These are the activations of a small neural network, seen along a few directions. Each row is one input.
Each table varies a few parts of the input and shows all the possible inputs, shuffled.
Descriptions start from the smaller parts, as in this example, which fits no table here: one of 5 places around a ring, together with either a single point or one of 9 places around a ring or (one of 3 separate values, together with one of 6 places along a line).
Shared parts are said once, and a part with two or three values counts as separate values.
In the rows, zero is written as 128.

Other details of the inputs shift rows strongly along two fixed directions, in all tables alike. That doesn't count.

Rows:
r1: [141 130 117 118 122 126 130 109 156 131 159 114 110  98]
r2: [101 165  74 154  78  83 192 124 207 147 144  85  95 126]
r3: [ 92 167  84 129  96  73 177  99 188 133 134  50  84 140]
r4: [147  63 179 122 172 192  87 146  51 118  85 191 160 158]
r5: [114 157 129 109 139 129 125 113 151 103 145 100 128  93]
r6: [150  65 181 139 161 173  99 154  57 124  94 194 179 155]
r7: [141 138 163 107 167 146 102 131 132 102 165 129 171  68]
r8: [136  78 123 159 117 166 128 146  82 147  95 197 119 162]
r9: [ 83 116 116 195  74  94 173 140 101 140  69 138 123 214]
r10: [159  47 169 130 149 190  89 167  72 133 104 212 173 148]
r11: [152 139 145 107 174 156  82 115 119 102 175 126 155  55]
r12: [128 133 124  98 138 131 119 111 167 127 147  96 117 104]
r13: [107 153  88 139  87  80 162  94 173 146 141  72  87 127]
r14: [108 166 100 145  98  77 173  92 157 133 135  72  94 126]
r15: [149 141 151 100 173 153  86 131 135 100 175 125 184  54]
r16: [159 122 138  84 171 190 103 132 151 123 165 142 140  69]
r17: [118 140 106 147  86  99 143 178  92 157  56 153  88 228]
r18: [163 189 127  87 139  96 113 137 146 139 163 113 104 100]
r19: [156 184 131  88 136  92 120 157 156 140 154 117 131 110]
r20: [134 132 117 102 132 139 128 119 173 122 153 104 112 102]
r21: [131 162 135 116 140 117 132  92 146 115 165  98 125  85]
r22: [ 84 113 115 178  88 119 160 133  93 133  61 139 107 215]
r23: [146 140 156 105 166 151  97 110 117 103 168 131 148  63]
r24: [133 136 129 107 134 113 128 116 176 132 163  98 139  92]
r25: [ 74 124  82 188  77 106 151 139 103 126  62 131 107 207]
r26: [102  93 107 175  84 104 158 123  81 149  73 148 103 208]
r27: [148  64 169 128 158 164 100 150  72 131 105 182 175 150]
Each input here is: one of 3 separate values, together with either a single point or one of 8 places along a line.
The inputs of r5 and r7 match in every part but the choice among 3 separate values. If r12 is changed in the same way as r5 into r7, which row does it become?
Answer: r24
A walk changes only the place on the line of 8. It starts at r8 and steps to r1. List the rest of the walk in order.
Answer: r13, r26, r14, r21, r23, r11
Change only the choice among 3 separate values in r25. List by row number the other rows that result.
Answer: r11, r15

Rows:
r28: [153 107 164  90 170 165  90 146 113 121 128 151 153 118]
r29: [154 202 118  76 151 102 120  99 191 121 206  70 106  38]
r30: [141  84 165 126 164 176  89 129  68 112 115 170 162 124]
r31: [ 99 135 106 160  98 100 160 123 147 129 118 108 127 146]
r32: [ 96 111 104 177  93 123 154 107 108 127 101 129 109 159]
r33: [138 185 130  87 152 101 131 102 207 110 205  63 141  40]
r34: [123 126 102 141  93 110 147 144 126 155  99 137  92 177]
r35: [ 98 106 104 181  88 120 160 123 124 133 104 138 124 158]
r36: [124 154  99 145  91  92 153 142 145 148 125 123 105 146]
r37: [ 99 116  98 155  96 121 161 107 153 132 118 107 103 144]
r38: [163 108 156  91 166 166  92 147 112 129 135 160 141 113]
r39: [103 139 116 153 101 101 144 133 108 131  90 124 111 179]
r40: [151  97 165  97 169 170  96 133 112 121 134 149 155 111]
r41: [151  99 170 117 162 165  89 163  84 123 115 180 173 133]
r42: [114 140 108 153  98 104 146 134 107 139  97 133 100 173]
r43: [131 152 128  90 154 127 128  99 190 114 178  74 130  66]
r44: [102 145 112 150 103  96 153 111 130 127 114 102 110 152]
r45: [162  98 161 117 157 166  91 164  82 130 121 188 162 127]
The inputs of r44 and r33 match in every part but one. If r30 is changed in the same way as r44 into r33, which row does it become?
Answer: r31
What is each input in this table made of?
Answer: one of 3 separate values, together with one of 6 places along a line
Change only the choice among 3 separate values in r45. List by row number the other rows that result.
Answer: r38, r42

Rows:
r46: [114 169 109 123  93  73 138 148 127 146  88 113  90 194]
r47: [175  86 179  97 190 179  78 113 110 104 173 157 180  52]
r48: [153  87 176 118 151 153  82 187  34 145  58 202 140 211]
r49: [112 164 102 174  85  77 167 154 132 138 109 136 121 165]
r50: [126 172 109  98 136 125 133  81 192 110 198  72  97  42]
r51: [204 106 171  52 190 191  82 156 126 142 168 173 149  74]
r52: [132  47 161 146 138 199 113 144  52 125  80 205 139 180]
r53: [114  59 164 151 147 168  97 148  34 117  68 196 180 182]
r54: [101 158 111 163  90  81 165 167 146 139 100 121 130 175]
r55: [ 83 142 102 159  94 104 157 112 127 120  85 102 108 169]
r56: [135 135  82 141  84  97 167 146 145 168 107 137  75 171]
r57: [ 84 136  97 172  94  88 155 113 115 123 104  99 124 169]
r58: [127 171 108 138  95  68 146 138 115 149  97 121  80 187]
r59: [ 95 110  84 174  83 117 159 116 151 143 111 113 106 165]
r60: [128 161 109 110 134 123 135  81 206 127 203  75 116  39]
r61: [125  33 151 153 136 197 100 151  70 138  75 210 162 178]
r62: [129 138  80 140  75 100 159 147 138 172 108 135  73 164]
r63: [ 97 112  93 173  79  97 156 116 137 130 107 103 118 163]
r64: [ 89 105 100 168  90 115 171 121 162 147 104 110 110 170]
r65: [122 133  82 126  81 101 159 156 157 165  97 128  85 178]
r66: [134  35 161 160 135 198 114 146  64 142  83 210 159 179]
r67: [164  80 188  86 194 183  76 127 124 104 164 143 189  62]
r68: [156 216 120  65 149  83 105 119 181 124 186  61 103  78]
r69: [119 166 112  83 144 126 133  89 210 103 187  65 109  56]
r70: [171  97 169  84 198 201  79 111 113 100 174 162 149  54]
r71: [131  48 142 150 137 198  94 147  49 121  80 200 138 176]
r72: [ 89 111 101 162  79  96 160 118 146 130  98 106 124 166]
r73: [178 139 179  93 184 167  67 160 101 113 175 177 186  52]
r74: [ 99 161 103 159  83  81 158 163 144 135 100 127 131 172]
r75: [ 83 141 103 176  88  85 160 106 106 129 107 109 116 157]
r76: [142 209 134  97 139  91 144 131 203 117 197  80 144  58]
r77: [127 190 132  97 151 115 143  79 186 103 183  54 122  55]
r78: [193 146 184  58 195 160  47 145  83 125 162 164 146  76]
r79: [151 104 192  84 211 174  76 124 103  97 162 138 194  67]
r80: [ 90 148 100 174  87 102 157 104 108 127  96 109  96 154]
r81: [120 185 129  94 158 112 136  88 193 101 175  48 124  57]
r82: [ 96 145 101 174  96  99 166 102 115 123  95 111  98 161]
r83: [144  85 154 159 133 163  91 196  42 130  80 218 177 182]
r84: [130 134  74 136  81 103 154 154 147 166 105 125  80 176]
r85: [ 91 143  93 170  93 105 153 111 117 120  93  99 103 166]
r86: [124 184 124 107 155  91 141  77 177 103 195  62 136  49]
r87: [161  92 177  73 203 205  78 124 127 101 165 147 158  64]
r88: [133 159 132 101 136 106 146  85 205 111 196  59 136  52]
r89: [ 85 137 116 168  95  89 174 109 119 127 104 102 125 172]
r90: [162  51 149 120 140 182 103 194  65 164  68 218 135 194]
r91: [157 216 138  61 150  83 124 116 185 128 185  65 103  80]
r92: [169  90 177  97 181 182  69 114 104 107 175 155 178  45]
r93: [100 112  91 178  85 111 172 107 149 146 113 124 102 160]
What is each input in this table made of?
Answer: one of 6 places around a ring, together with either one of 3 separate values or one of 5 places around a ring
The inputs of r89 and r57 match in every part but the place on the ring of 6. If r88 is changed in the same way as r89 into r57, which row does it become?
Answer: r63
List by row number the other rows that have the place on the ring of 6 in common with r62.
Answer: r50, r60, r73, r75, r78, r80, r92
Change only the place on the ring of 5 in r69. List by row number the other rows that result.
Answer: r53, r55, r61, r72

Rows:
r94: [ 89 150 100 167  88  87 169 114 137 128 108  98 106 160]
r95: [143 125 146  98 168 155 100 120 141 108 161 120 153  76]
r96: [143 130 155  94 172 155 103 117 135 108 157 118 150  81]
r97: [163  63 175 120 162 181  79 174  41 139  83 212 164 171]
r98: [143 128 149  96 169 155 102 118 137 106 158 119 152  79]
r99: [112 141 112 145 116 112 141 116 142 120 134 107 128 119]
r100: [130 164 114 124 113 107 136 145 149 133 135 121 115 127]
r101: [115 141 111 133 120 118 142 108 141 121 133 104 112 121]
r102: [111 162  98 148  90  72 163 131 145 145 116 101 102 160]
r103: [111 130 113 135 118 121 139 117 152 124 133 105 127 124]
r104: [ 94 135  90 160  84  98 166 106 154 138 118  99  96 151]
r105: [163 142 151  78 169 142  99 140 143 126 161 128 144  87]
r106: [153  70 163 129 144 185  85 189  48 137  73 223 153 183]
r107: [158 152 144  95 157 135 106 142 137 127 158 133 142  89]
r108: [133 151 118 116 115 101 131 124 141 135 135 109 105 130]
r109: [167 140 149  82 167 141  97 127 132 129 162 128 134  84]
r110: [137 136 143 113 157 142 111 116 130 107 156 121 151  83]
r111: [108  63 147 171 114 158 124 151  48 134  49 190 140 217]
r112: [155 149 144  97 155 129 108 138 134 128 157 131 141  94]
r113: [ 94 134  94 162  82  91 182 116 164 137 114  96 103 160]
r114: [146 121 153 108 161 152 108 116 140 114 168 129 159  69]
r115: [147 122 142 101 163 160  99 110 137 113 166 124 144  71]
r116: [115  85 114 180  83 131 141 172  51 161  37 197 104 244]
r117: [153 117 148 101 163 158 112 111 143 117 169 128 142  71]
r118: [111 136 116 144 114 114 143 112 150 126 140 108 129 116]
r119: [129 149 122 115 116  99 133 132 147 134 130 106 115 136]
r120: [110 148 126 140 120 110 144 110 139 120 132 105 125 125]
r121: [ 91 131  94 161  81  93 176 116 160 139 110  98 105 161]
r122: [146  47 164 142 157 201  80 151  35 123  84 214 162 158]
r123: [111 139 112 145 114 113 141 114 146 123 138 107 129 117]
r124: [117 126 113 138 113 121 147 108 149 131 135 111 114 121]
r125: [145 123 148 114 154 145 120 117 143 115 165 127 153  78]
r126: [ 92 145 100 159  88  94 167 105 140 133 106  97  91 164]
r127: [137 117 143 106 156 152 109 118 147 118 157 122 150  86]
r128: [134  74 136 158 111 151 118 170  43 154  54 206 123 217]
r129: [107 163  85 147  76  87 164 140 150 147 106 113  79 170]
r130: [155 145 150  96 152 125 101 132 130 122 157 126 143  93]
r131: [111 160  94 140  90  85 163 142 156 148 109 105  95 167]
r132: [112 140 116 135 120 117 143 108 135 123 127 106 109 129]
What is each input in this table made of?
Answer: one of 3 separate values, together with either one of 5 places along a line or one of 8 places along a line
List by row number the other rows that have the choice among 3 separate values in common with r103.
Answer: r95, r96, r97, r98, r105, r106, r111, r113, r119, r121, r127, r131
Change only the place on the line of 8 in r117. List by row number the other rows that result.
Answer: r101, r104, r115, r122, r124, r126, r132
Change only the choice among 3 separate values in r105. List by row number the other rows that result.
Answer: r112, r128
